These are the activations of a small neural network, seen along a few directions. Each row is one input.
In each table, some parts of the input vary, and every possible input appears once, in random order.
Descriptions start from the smaller parts, as in this example, which fits no table here: one of 8 places around a ring, together with either a single point or one of 11 places along a line or (one of 2 separate values, together with one of 6 places along a line).
Shared parts are said once, and a part with two or three values counts as separate values.
In the rows, 128 means zero.

Other details of the inputs shift rows strongly along two fixed directions, in all tables alike. That doesn't count.

A family of inputs:
R1: [147 116 111 151  92 143 140 124 134 106 109 137 150 104  91]
R2: [168 107 119 177  86 124 143 103 154  96 136 138 138 109  72]
R3: [ 96 161 186 112 159 154 157 152 170  79 168 114 113 168 179]
R4: [129 116 127 139 142 135 149 130 152 106 136 125 125 126 137]
R5: [148 113 108 164  87 134 135 114 125 124 102 122 124  98  90]
R6: [132 119 122 102 134  82  61 126  38 224  97 128 142 118 131]
R7: [160 108 121 164  91 121 133 109 133 114 120 128 135 107  82]
R8: [101 136 160  95 181 128 129 149 143 122 158 133 127 160 179]
R9: [ 93 156 142  78 185 128 117 146 120 146 144 112 109 158 197]
R10: [ 91 149 149  77 186 124 118 147 130 136 154 129 121 167 187]
R11: [123 126 115 133 137 139 147 127 150 106 132 123 117 129 136]
R12: [128 122 110  95 138  84  62 126  38 231  93 125 138 115 135]
R13: [ 99 158 171 114 157 177 177 154 182  51 161 110 125 155 177]
R14: [146 114 135  98 144  64  49 121  34 224 112 136 153 128 126]
R15: [141 119  98 161  92 140 143 116 134 122 101 120 118  97  94]
R16: [168 107 120 178  77 126 146 106 160  88 139 159 142 114  59]
R17: [144 117  84 149  98 132 129 112 121 143  97 122 118  96  98]
R18: [122 138 152 157 100 163 178 137 189  57 148 138 123 140 111]
R19: [140 118  85 147  90 133 131 114 128 141 102 136 126 102  88]
R20: [ 84 160 147  70 185 130 117 150 127 144 152 124 116 169 192]
Description of these inputs: one of 2 separate values, together with either a single point or one of 9 places along a line.
- The inputs of R6 and R5 match in every part but the choice among 2 separate values. If R1 is changed in the same way as R6 into R5, which row does it become? => R13
- Which other rows does R7 become when the place on the line of 9 takes its other values? List them by row number. => R2, R3, R4, R5, R9, R11, R15, R17
- Which other rows does R11 become when the choice among 2 separate values takes its other values? List them by row number. => R10

A family of inputs:
R21: [157 109 111 166  81 124 131 111 126 123 111 138 138 102  75]
R22: [143 115 119 114 132  88  73 119  55 203 100 122 143 112 123]
R23: [113 144 163 110 152 129 128 141 133 119 151 124 127 152 158]
R24: [104 146 142 102 158 136 129 144 126 132 135 115 118 143 170]
R25: [144 114 100 139 103 117 109 116  94 160  95 126 135 101 101]
R26: [127 133 155 139 130 142 157 134 176  74 163 142 130 149 127]
R27: [ 95 148 140  83 185 127 120 146 125 142 146 118 114 157 190]
R28: [149 107 126 113 142  77  71 115  66 193 119 137 151 124 120]
R29: [153 104  73 175  71 143 152 104 150 110  96 136 124  88  65]
R30: [109 149 158 117 141 144 143 144 147 103 147 123 122 149 154]
R31: [153 106  80 178  66 146 154 107 147 107  94 132 126  87  65]
R32: [106 147 150 101 158 134 125 144 123 132 137 115 122 145 169]
R33: [135 132 146 173  92 171 194 130 215  28 159 142 122 134  98]
R34: [106 142 126 117 146 150 153 137 165 100 143 126 112 143 152]
R35: [141 109  89 122 125 101  90 113  76 191  93 125 133 103 116]
R36: [113 143 170 100 166 118 117 143 124 130 157 127 131 159 167]
- The inputs of R34 and R27 match in every part but one. If R26 is changed in the same way as R34 into R27, which row does it become? => R28
- What is each input in this table made of? => one of 2 separate values, together with one of 8 places along a line
- Which other rows does R30 become when the choice among 2 separate values takes its other values? List them by row number. => R22
